Each row has a name. Each question is about the rows just above it.

-3.334 1.370 1.087 -0.612 1.533 1.969 1.814 -3.537 -6.607 -1.547 = Botes
1.656 -0.573 -1.559 0.740 4.247 -1.006 3.777 2.712 -3.379 -1.179 = fiton
-3.334 1.370 1.087 -0.612 1.533 1.969 1.814 -3.537 -6.607 0.178 = ziva
-1.780 -8.517 -2.210 -2.780 2.117 8.853 -2.860 3.852 4.150 -3.712 = Sepu
-0.395 2.072 -6.589 -1.115 -2.879 -1.779 5.420 -1.403 -3.043 1.291 = lura
2.220 3.266 -7.587 -2.463 -2.558 -5.472 2.373 -4.442 1.292 -1.829 = kerus
-0.420 -0.691 1.631 -1.376 -1.779 -2.203 2.747 -2.723 1.504 1.008 = Bav
1.989 0.343 1.480 -0.230 5.738 2.438 2.143 -6.258 -7.553 3.668 = mibe
-0.431 2.012 5.317 3.514 -0.964 -3.062 -3.893 2.988 1.990 1.278 = famer
-1.559 -6.643 0.119 -2.649 0.662 5.354 -3.192 1.066 1.770 -0.218 = Bepa
-0.395 2.072 -6.589 -1.115 -2.879 -3.972 0.944 -4.606 2.803 -3.652 = Vurav
1.656 -0.573 2.387 0.740 4.247 -1.006 3.777 -3.054 -3.379 -1.179 = Rane
The one value in Bepa and fiton: -> -1.559
Number of entries in -3.334 1.370 1.087 -0.612 1.533 1.969 1.814 -3.537 -6.607 0.178: -> 10
Count the entries of -3.334 1.370 1.087 -0.612 1.533 1.969 1.814 -3.537 -6.607: -> 9
The one value in Bav and lura: -> -1.779

3.080 -1.557 -2.680 4.747 2.702 7.801  peri
-6.525 3.018 2.701 2.702 -3.819 2.702  Gebat
-3.739 1.133 2.701 2.701 2.701 -2.681  bag
Shared by bag and Gebat: -> 2.701
Shared by Gebat and bag: -> 2.701
Whose row is 3.080 -1.557 -2.680 4.747 2.702 7.801? -> peri
Count the entries of -3.739: -> 1
The one value in peri and Gebat: -> 2.702

3.263 8.457 7.407 3.262 0.660  vimot
1.618 -0.489 0.458 -1.558 -2.315  Medin
-4.018 6.352 -2.314 3.364 3.262  gan
1.228 -1.179 0.067 -1.022 0.043  rati
-5.009 8.457 7.407 -2.315 0.206  til
1.618 -0.489 0.458 -1.558 1.181  deg
How many entries does -5.009 8.457 7.407 have? -> 3
The one value in vimot and gan: -> 3.262
How many entries does 1.618 -0.489 0.458 have? -> 3
The one value in til and Medin: -> -2.315
How many entries does 1.618 -0.489 0.458 -1.558 have? -> 4

2.094 7.004 -0.061 0.000 = Laro
7.006 -3.667 1.552 -1.204 = defi
-5.218 -3.973 0.000 2.588 = dapa
0.783 -6.090 -1.534 4.381 = Paf
7.005 7.004 3.235 0.000 = fikek
4.381 -3.430 -4.071 -2.003 = lokun
0.001 -2.804 0.000 0.000 = topot
Number of entries in 2.094 7.004 -0.061: -> 3
Number of entries in 0.783 -6.090: -> 2
The one value in dapa and topot: -> 0.000
Which value is in both Paf and lokun? -> 4.381
Count the entries of 0.783 -6.090 -1.534 4.381: -> 4
Count the entries of 4.381 -3.430: -> 2
The one value in fikek and topot: -> 0.000

-3.767 0.164 -5.668 -5.770 1.679 -3.230 -7.890 1.020 : Nofis
-7.753 -3.160 4.584 -3.159 -4.128 -1.924 -1.974 5.633 : Vasa
-4.003 3.501 5.225 -6.679 -6.908 -2.188 -0.903 -3.159 : lizi
The one value in lizi and Vasa: -> -3.159
Count the entries of -4.003 3.501 5.225: -> 3
How many entries does -7.753 -3.160 4.584 have? -> 3
Count the entries of -3.767 0.164 -5.668 -5.770 1.679 -3.230 -7.890: -> 7
How many entries does -4.003 3.501 have? -> 2

